Here are a small network's activations along a few directions, averaged over the inputs that share one value of a field.
Values that are neighbours, or in one group, have similar rows; names and order tell nothing.
In the rows, zero is written as 500.
Strong random noise was added to every row along 23 fixed directions; ignore it. To show where, here is one row again and again, with new noise each time:
[431 682 613 383 292 686 440 409 453 842 409 658 545 649 405 456 481 270
 297 619 559 442 376 444 407 261 695 326 549 501 621 390 655 337]
[291 184 454 386 440 257 437 651 406 405 385 692 545 349 519 490 550 559
 441 559 561 385 499 482 390 487 649 559 672 379 455 502 511 447]
[688 403 196 569 506 451 701 600 544 470 537 469 611 327 766 566 583 660
 522 333 596 298 800 648 591 542 596 362 573 582 533 619 626 448]
[647 555 557 590 513 706 536 591 418 600 394 331 332 573 515 541 480 284
 515 360 227 567 396 626 355 601 567 437 537 459 738 685 440 380]
[731 754 485 512 426 630 500 549 344 491 774 381 460 620 714 585 548 702
 477 566 857 308 417 582 740 509 540 304 542 450 241 647 648 445]
[496 502 656 310 488 679 564 600 507 608 735 252 578 261 242 562 536 459
 516 662 432 509 373 642 266 688 442 675 742 431 377 739 339 675]
[570 615 453 572 715 471 784 584 683 553 432 625 410 329 436 383 301 345
 469 501 475 778 416 332 445 472 377 269 461 478 453 761 530 439]
[412 271 674 486 649 475 667 504 579 338 586 441 317 501 343 538 604 646
 597 417 717 458 919 599 551 567 631 360 623 507 521 461 351 556]
[479 619 555 547 420 461 503 587 558 547 450 538 525 440 665 612 565 648
 499 425 552 365 611 515 526 441 534 385 486 549 421 214 519 372]
[389 497 475 488 545 435 423 296 464 666 394 599 581 383 693 459 408 549
 770 505 327 520 639 690 694 577 286 558 529 435 386 488 616 528]
[676 514 592 637 509 449 643 483 320 674 386 360 624 409 449 690 597 562
 652 359 462 451 671 706 451 348 322 513 503 327 527 329 551 307]
[370 584 539 621 403 228 270 551 515 506 494 586 426 391 820 261 317 467
 567 594 355 644 466 715 566 615 311 606 510 484 471 352 650 693]
[363 372 393 473 749 349 423 492 339 509 549 727 574 410 487 361 639 580
 734 512 527 502 569 341 520 507 589 605 404 394 243 631 677 393]
[443 364 443 445 608 400 383 334 503 330 387 620 544 615 659 810 470 693
 567 304 563 445 557 215 592 369 630 499 643 644 357 459 509 474]
[593 545 468 447 507 403 373 369 460 402 481 566 744 590 356 757 514 568
 375 423 540 567 528 298 323 469 457 298 544 608 590 444 604 418]
[296 185 597 210 570 455 485 566 415 484 431 601 564 407 455 631 230 335
 548 544 306 395 559 526 532 431 694 594 578 449 546 497 564 409]
[702 455 669 447 560 622 442 472 392 399 616 223 562 642 585 830 350 604
 665 400 535 368 702 772 879 485 445 591 393 540 503 354 478 439]
[395 642 515 255 342 773 513 693 521 532 568 479 595 666 566 499 691 526
 231 584 472 509 585 474 600 421 776 486 445 169 475 743 609 494]
[497 403 508 609 376 424 518 444 401 562 523 312 339 593 589 535 392 403
 388 391 451 384 510 725 429 571 441 496 587 573 743 587 436 539]
[252 475 601 342 568 502 450 237 682 563 519 561 670 565 259 444 422 426
 360 561 598 764 808 514 505 509 295 440 426 369 586 537 564 613]
[634 568 561 366 373 800 586 658 576 543 339 495 544 353 490 443 568 455
 499 588 418 546 533 730 447 635 716 401 653 506 574 538 453 411]
[539 303 530 363 473 376 373 436 192 477 466 619 643 579 513 615 420 511
 667 565 382 359 505 663 743 363 573 746 427 418 459 442 619 373]
[484 569 683 408 439 599 729 549 333 687 403 529 486 420 333 351 664 468
 580 457 290 548 607 552 657 331 621 542 496 564 477 489 392 322]
[421 679 520 370 472 691 559 413 660 380 840 395 583 480 440 529 398 452
 572 572 377 339 554 403 636 389 365 410 493 535 447 225 589 767]
[649 376 349 580 639 405 787 726 310 618 750 264 509 313 440 446 383 270
 549 321 246 349 572 399 487 375 554 357 574 789 780 681 639 546]


Values of L:
l9: [477 335 454 368 476 551 630 406 410 405 310 467 517 477 479 646 421 502
 473 400 508 479 462 445 736 365 367 456 607 293 429 605 379 370]
l10: [538 358 382 580 657 390 656 488 701 687 369 412 646 510 403 578 427 601
 464 624 595 682 594 407 558 449 311 610 413 407 612 729 484 735]
l4: [416 410 373 268 291 537 580 645 567 304 548 514 623 289 549 566 545 559
 266 516 608 212 595 692 403 707 497 294 539 356 509 408 429 293]
l3: [359 577 552 520 378 220 411 690 477 779 421 633 515 494 646 496 539 609
 338 627 535 534 464 283 530 384 572 344 582 474 494 532 628 577]
l5: [453 574 506 419 674 518 363 327 487 428 628 591 492 573 390 608 426 547
 687 502 500 426 399 186 653 567 378 307 481 625 384 418 510 521]
l7: [623 575 569 322 617 640 573 385 453 476 851 462 469 373 424 696 452 588
 848 560 334 259 559 585 703 641 391 351 623 558 306 431 465 587]
l2: [554 329 492 548 610 429 469 584 720 629 643 542 404 466 277 697 471 318
 415 338 558 401 438 302 517 382 462 360 644 771 720 435 211 555]
l6: [461 435 646 515 472 355 527 158 490 511 608 463 321 651 319 546 413 448
 492 493 455 629 459 545 436 484 320 737 590 556 531 583 298 713]
l1: [286 484 543 388 409 415 622 539 345 512 757 352 586 487 325 295 485 349
 264 551 547 468 574 345 489 230 566 586 457 503 563 432 626 628]
l8: [551 572 450 693 509 582 428 558 484 983 449 577 473 598 423 221 593 306
 550 717 595 528 326 635 684 455 322 541 230 300 604 644 535 487]
L is arranged as a ring.
Going along L from l4 by way of its neighbour l7, in what order are l10, l3, l5, l6 met? -> l6, l10, l5, l3
Fewest steps between l9 and l2? -> 3

Values of D:
d9: [340 269 396 532 735 377 389 748 442 163 682 344 481 639 505 438 677 685
 473 437 534 519 714 211 453 665 672 491 334 492 598 645 582 678]
d13: [602 672 467 555 501 510 713 464 392 533 362 490 589 231 403 233 469 416
 603 464 402 694 410 287 314 368 460 338 760 810 529 365 653 510]
d18: [490 439 421 416 379 456 615 638 513 303 653 488 557 399 566 535 442 521
 470 463 417 176 570 404 653 325 568 419 465 678 570  99 542 533]
d6: [293 431 740 430 648 382 470 528 453 612 508 585 486 517 125 496 577 412
 414 455 467 690 542 381 390 493 347 503 342 390 505 538 328 333]
d5: [301 297 534 428 579 410 409 528 523 568 415 475 539 467 531 636 176 351
 499 491 321 350 592 498 438 570 507 359 470 598 752 348 556 469]
d10: [260 536 382 534 411 428 581 621 484 437 590 329 488 447 612 459 733 731
 490 431 191 299 564 289 452 632 523 488 514 609 504 551 399 726]
d15: [751 512 258 702 806 212 408 410 379 475 649 642 623 491 542 519 483 555
 652 394 574 596 539 410 405 600 400 435 337 656 463 710 740 394]
d20: [733 545 507 516 590 542 555 496 596 329 548 397 546 416 427 654 481 567
 748 505 314 575 591 411 312 518 606 397 769 605 569 343 621 775]
d11: [522 589 426 484 394 534 431 374 690 529 337 674 567 608 675 602 508 574
 498 617 506 530 610 643 435 508 546 402 597 246 537 483 640 617]
d3: [429 380 538 368 490 524 256 414 508 483 783 589 507 518 435 591 423 244
 519 425 541 403 507 621 831 397 273 434 548 278 537 384 495 455]
d4: [506 498 554 538 578 484 306 537 442 460 617 364 416 690 478 574 530 477
 472 456 514 604 524 509 521 698 373 378 458 316 632 651 473 532]
d16: [307 311 354 376 426 468 541 714 674 286 503 682 530 499 416 445 588 481
 227 678 604 419 389 368 258 502 778 660 416 312 470 612 483 561]
d2: [566 434 583 398 611 501 520 581 428 395 940 373 405 593 488 701 375 496
 683 596 332 271 503 606 760 514 438 620 417 375 425 589 500 691]
d12: [403 513 511 503 473 553 770 363 686 599 510 472 477 475 491 473 302 390
 385 592 743 503 514 474 404 213 491 581 579 386 396 497 623 670]
d8: [547 503 154 442 636 744 337 518 453 335 589 355 648 387 772 503 448 465
 511 277 631 311 408 373 540 681 456 319 483 615 430 606 636 306]
d19: [345 562 664 501 377 382 482 362 506 538 372 458 494 546 562 475 249 529
 369 560 519 496 564 511 272 521 656 539 481 825 530 260 587 497]
d17: [596 232 630 530 718 439 570 473 454 436 324 181 532 558 427 595  43 405
 516 575 553 714 529 663 412 545 390 695 454 560 696 652 529 633]
d21: [524 761 564 387 304 591 461 396 466 458 778 521 430 720 468 570 582 431
 456 454 161 461 490 452 883 313 358 400 488 401 581 413 480 664]
d7: [693 522 447 559 785 559 430 717 683 734 676 580 577 253 403 616 538 375
 689 583 492 562 565 645 272 827 473 293 517 327 518 757 649 463]
d14: [461 446 487 379 370 499 545 257 232 421 236 611 549 603 402 545 449 644
 380 678 771 501 337 523 440 527 454 342 602 239 359 749 560 293]
d1: [423 435 424 607 231 390 543 491 411 619 382 438 461 617 568 384 549 610
 373 775 524 324 382 676 383 564 552 573 550 421 646 566 486 712]
D is arranged as a line.
Fewest steps between d11 and d2? -> 5
List every value one step from d21, in the order listed. -> d18, d20
List every value one step from d14, in the order listed. -> d10, d19
List every value one step from d16, in the order listed. -> d12, d7
List every value one step from d1, in the order listed. -> d5, d3
